A small network was trained on invented records. Each row is its activation on one of them, seen along a few directions.
Each row is followed by the record's values for the fields E, W, M, F, U, Z, P.
A field that a record lacks is left out.
The largest differences between rows may come from other fields.
(in the rows, 500 means zero)
Strong random noise was added to every row along 4 fixed directions; ignore it. To show where, here is one row again and again, with new noise each time:
[258 674 383 489 304 418 517 519 592 911 372 852 433 596 482 739 611 493
 619 515 354 635 573 260 330 411]
[625 213 615 333 571 429 356 381 637 376 502 479 611 261 679 489 620 453
 591 425 436 505 469 593 591 508]
[547 315 545 316 474 335 322 384 619 685 471 690 479 293 664 609 643 435
 537 457 433 521 503 468 436 472]
[108 300 589 638 257 402 362 306 335 507 595 854 503 182 605 375 791 453
 448 613 164 701 546 419 397 450]
[635 296 550 329 560 447 412 442 683 472 458 499 597 367 630 552 571 464
 594 421 478 506 485 546 583 504]
[532 527 416 395 481 505 554 563 723 656 372 578 568 602 504 667 504 501
 633 438 491 552 530 415 537 476]

[364 239 559 618 520 668 548 615 434 268 461 629 709 457 417 292 510 406
 308 425 441 595 613 564 633 554]
E=e1 W=w2 M=m2 F=f1 U=u2 Z=z1 P=p2
[252 739 511 679 371 687 698 512 430 442 446 529 566 687 353 459 531 500
 573 532 354 562 533 371 442 448]
E=e1 W=w2 M=m1 F=f1 U=u3 Z=z2 P=p1
[437 347 543 650 447 645 630 612 425 122 593 419 612 520 388 230 436 566
 305 654 456 625 559 646 665 487]
E=e2 W=w3 M=m1 F=f1 U=u3 Z=z2 P=p2
[465 423 507 483 423 481 482 531 473 513 560 600 503 442 561 462 506 468
 454 551 448 570 527 552 458 536]
E=e2 W=w2 M=m2 F=f1 U=u3 Z=z1 P=p1
[477 459 502 442 620 575 551 570 590 462 372 472 547 546 499 466 529 435
 552 407 564 472 481 491 540 535]
E=e1 W=w3 M=m1 F=f3 U=u3 Z=z1 P=p1
[276 383 549 599 422 447 450 384 326 414 592 577 508 364 582 388 643 481
 421 538 330 560 452 496 482 474]
E=e2 W=w2 M=m1 F=f3 U=u3 Z=z1 P=p2
[385 622 579 499 556 535 470 464 498 446 425 456 460 549 472 512 519 536
 724 494 435 453 418 462 438 436]
E=e1 W=w3 M=m1 F=f3 U=u3 Z=z2 P=p1
[616 360 440 509 571 593 576 623 512 464 505 507 560 531 400 376 376 421
 262 503 628 492 594 491 602 572]
E=e1 W=w1 M=m1 F=f1 U=u2 Z=z1 P=p2
[283 743 568 565 472 536 522 478 436 292 469 339 561 563 493 506 586 548
 755 451 411 485 427 486 410 472]
E=e2 W=w2 M=m1 F=f2 Z=z2 P=p1
[460 399 503 639 470 546 464 569 370 369 525 569 525 429 410 318 480 488
 249 554 459 500 648 538 497 553]
E=e1 W=w2 M=m1 F=f1 U=u2 Z=z1 P=p2
[324 454 457 573 357 466 443 413 425 593 553 705 462 438 551 600 566 489
 493 538 394 609 542 444 504 502]
E=e1 W=w1 M=m2 F=f2 Z=z1 P=p2
[638 487 467 413 590 456 438 513 560 527 426 446 441 520 517 502 458 452
 464 444 545 394 523 518 477 521]
E=e1 W=w2 M=m1 F=f3 U=u3 Z=z1 P=p2
[519 614 516 476 551 538 522 505 542 443 451 450 561 492 529 600 599 460
 646 443 475 612 448 568 554 452]
E=e1 W=w3 M=m2 F=f1 U=u3 Z=z1 P=p2
[610 169 402 535 409 480 455 437 461 448 633 567 485 320 542 350 477 412
 161 545 552 489 537 613 611 593]
E=e1 W=w2 M=m2 F=f2 Z=z1 P=p2
[519 378 693 422 503 442 369 456 413 287 546 504 557 360 600 383 597 449
 555 481 444 466 485 678 465 484]
E=e2 W=w2 M=m2 F=f1 U=u3 Z=z2 P=p1
[425 439 614 553 474 551 505 521 360 204 547 436 589 425 537 439 618 481
 646 459 380 583 585 621 585 474]
E=e2 W=w1 M=m2 F=f1 U=u3 Z=z1 P=p2
[639 581 506 280 595 364 446 455 723 796 354 496 375 518 581 759 540 460
 681 345 655 410 424 389 485 525]
E=e1 W=w1 M=m1 F=f2 Z=z1 P=p1
[547 415 417 527 596 599 661 554 707 427 491 286 575 597 453 431 421 454
 600 453 613 481 408 451 741 575]
E=e1 W=w1 M=m1 F=f3 U=u3 Z=z1 P=p1
[504 439 653 379 558 400 428 312 548 578 432 448 486 380 568 450 498 428
 525 398 520 390 353 454 394 508]
E=e1 W=w2 M=m1 F=f1 U=u1 Z=z2 P=p1
[401 372 446 633 413 572 553 569 379 416 613 613 579 441 435 330 483 570
 303 531 472 620 618 572 567 487]
E=e2 W=w1 M=m1 F=f1 U=u1 Z=z1 P=p2
[383 472 569 481 469 604 579 537 579 413 390 483 596 548 482 475 594 428
 707 404 363 550 527 497 596 547]
E=e1 W=w3 M=m1 F=f1 U=u3 Z=z1 P=p1
[335 231 367 695 320 578 557 469 402 444 740 570 567 372 536 296 573 498
 163 687 465 596 538 547 666 591]
E=e2 W=w2 M=m2 F=f2 Z=z1 P=p1
[455 569 792 394 643 433 252 246 478 425 393 391 523 365 658 558 696 473
 895 314 304 419 408 603 373 490]
E=e1 W=w2 M=m2 F=f1 U=u1 Z=z1 P=p1
[554 454 644 427 592 488 409 360 473 207 583 252 557 348 666 535 634 586
 836 516 408 454 383 601 568 478]
E=e1 W=w1 M=m1 F=f1 U=u3 Z=z2 P=p1
[416 572 545 543 536 485 433 406 449 439 498 492 505 476 545 552 555 469
 683 496 381 519 456 468 477 444]
E=e1 W=w1 M=m2 F=f3 U=u3 Z=z1 P=p2
[410 427 563 496 532 419 376 390 408 427 534 572 394 372 541 443 563 468
 445 507 423 512 436 505 347 538]
E=e1 W=w2 M=m1 F=f3 U=u3 Z=z1 P=p2
[460 389 680 481 592 318 339 259 326 297 654 339 382 208 603 266 586 538
 422 631 480 343 279 575 402 522]
E=e2 W=w2 M=m1 F=f3 U=u3 Z=z2 P=p1
[479 238 600 630 492 528 357 272 306 241 679 428 552 227 610 206 596 450
 348 668 399 502 446 621 504 511]
E=e1 W=w2 M=m2 F=f3 U=u3 Z=z2 P=p1
[411 662 502 611 358 436 468 493 359 462 568 468 332 532 515 516 531 560
 532 616 438 499 517 459 415 436]
E=e2 W=w1 M=m1 F=f2 Z=z2 P=p2
[497 548 526 549 478 519 461 439 428 468 540 573 468 476 526 490 450 544
 487 520 551 454 526 524 480 467]
E=e1 W=w1 M=m2 F=f2 Z=z2 P=p1
[595 598 480 403 629 599 623 614 658 616 327 439 596 703 329 523 385 486
 454 316 600 439 429 445 608 574]
E=e1 W=w2 M=m1 F=f1 U=u1 Z=z1 P=p2
[787 551 429 367 635 433 535 510 702 632 478 253 407 523 520 554 293 607
 531 455 660 349 372 581 520 550]
E=e2 W=w2 M=m1 F=f1 U=u1 Z=z1 P=p1
[487 655 526 558 526 596 571 624 420 252 496 449 600 579 493 480 487 592
 604 493 525 512 520 589 398 453]
E=e2 W=w2 M=m2 F=f1 U=u3 Z=z2 P=p1
[805 419 397 353 630 483 486 587 661 597 467 487 487 543 445 515 323 451
 280 502 717 397 568 516 584 534]
E=e1 W=w1 M=m1 F=f1 U=u2 Z=z1 P=p2
[505 635 296 642 353 544 557 673 480 506 573 574 434 637 377 536 415 602
 415 605 551 548 587 478 490 451]
E=e1 W=w1 M=m1 F=f2 Z=z1 P=p2
[322 635 419 611 430 638 713 486 642 540 371 438 565 701 371 509 449 506
 660 480 396 573 474 406 586 549]
E=e1 W=w2 M=m1 F=f1 U=u1 Z=z1 P=p1
[402 392 457 552 408 366 482 433 429 720 581 622 444 448 533 451 432 421
 285 626 485 545 418 429 456 483]
E=e2 W=w2 M=m2 F=f3 U=u3 Z=z2 P=p2

Here are new rows. What are their fields?
[632 515 411 356 519 517 514 541 700 603 452 401 488 588 532 579 405 469
 502 445 630 425 440 460 542 588]
E=e1 W=w2 M=m1 F=f2 Z=z1 P=p1
[767 623 557 184 659 228 334 389 646 850 427 403 283 518 589 672 481 487
 571 416 685 212 265 442 302 484]
E=e2 W=w2 M=m1 F=f3 U=u3 Z=z2 P=p1
[485 558 431 539 533 541 542 512 540 412 496 451 542 548 498 521 452 518
 565 568 472 568 558 470 574 493]
E=e1 W=w1 M=m1 F=f1 U=u2 Z=z1 P=p2
[524 223 520 513 627 610 640 469 635 383 481 380 650 505 460 227 456 323
 395 448 574 549 385 528 686 648]
E=e1 W=w2 M=m2 F=f3 U=u3 Z=z1 P=p1
[523 494 530 424 579 409 462 393 484 643 441 509 485 482 553 555 564 475
 497 417 462 415 397 407 486 515]
E=e1 W=w2 M=m1 F=f3 U=u3 Z=z1 P=p2
[614 180 499 413 456 398 394 538 491 718 563 784 445 363 571 510 511 406
 218 463 611 547 652 568 476 516]
E=e2 W=w1 M=m2 F=f1 U=u3 Z=z1 P=p2
[542 313 696 448 494 363 240 410 366 449 524 711 415 194 545 423 635 403
 392 444 393 524 534 672 287 484]
E=e1 W=w2 M=m2 F=f1 U=u3 Z=z1 P=p2
[619 540 438 527 590 659 634 762 482 265 434 415 700 657 355 477 333 546
 445 428 624 498 663 655 586 527]
E=e2 W=w2 M=m2 F=f1 U=u2 Z=z1 P=p2
[539 120 565 501 482 580 444 467 415 277 652 563 593 293 554 251 567 472
 242 547 440 602 537 633 686 546]
E=e1 W=w3 M=m1 F=f1 U=u3 Z=z1 P=p2
[628 675 424 478 534 576 549 534 618 518 443 403 453 648 451 549 337 583
 475 476 728 407 452 496 512 482]
E=e1 W=w3 M=m1 F=f2 Z=z2 P=p1
[417 453 423 551 457 525 563 483 473 462 557 403 512 504 503 490 477 504
 413 529 494 514 464 544 641 565]
E=e2 W=w2 M=m2 F=f2 Z=z1 P=p2
[335 577 729 496 519 530 401 392 384 241 426 478 590 410 546 519 673 524
 799 408 229 556 487 513 343 390]
E=e1 W=w2 M=m1 F=f1 U=u3 Z=z2 P=p2
[529 360 428 522 393 441 448 388 527 501 637 499 407 389 561 464 478 539
 397 655 529 480 479 500 542 508]
E=e1 W=w1 M=m1 F=f2 Z=z2 P=p1
[229 799 542 730 460 695 730 669 429 387 377 442 567 773 293 395 367 560
 615 491 471 553 517 468 511 462]
E=e2 W=w3 M=m2 F=f1 U=u1 Z=z2 P=p1
[244 601 426 630 376 595 636 608 460 538 428 680 502 622 353 554 588 488
 608 429 408 658 606 394 455 455]
E=e1 W=w1 M=m1 F=f1 U=u3 Z=z1 P=p2
[448 525 475 584 464 629 569 624 479 473 385 638 607 552 443 616 558 492
 528 442 397 575 619 528 510 478]
E=e1 W=w2 M=m2 F=f1 U=u3 Z=z1 P=p2
[621 536 538 422 565 460 398 471 466 414 533 294 408 409 563 507 489 583
 594 550 628 382 393 676 505 484]
E=e2 W=w3 M=m2 F=f2 Z=z2 P=p1
[504 686 337 485 412 554 596 810 521 744 414 752 434 701 399 682 382 551
 311 486 596 565 664 402 347 458]
E=e2 W=w2 M=m1 F=f1 U=u3 Z=z1 P=p2
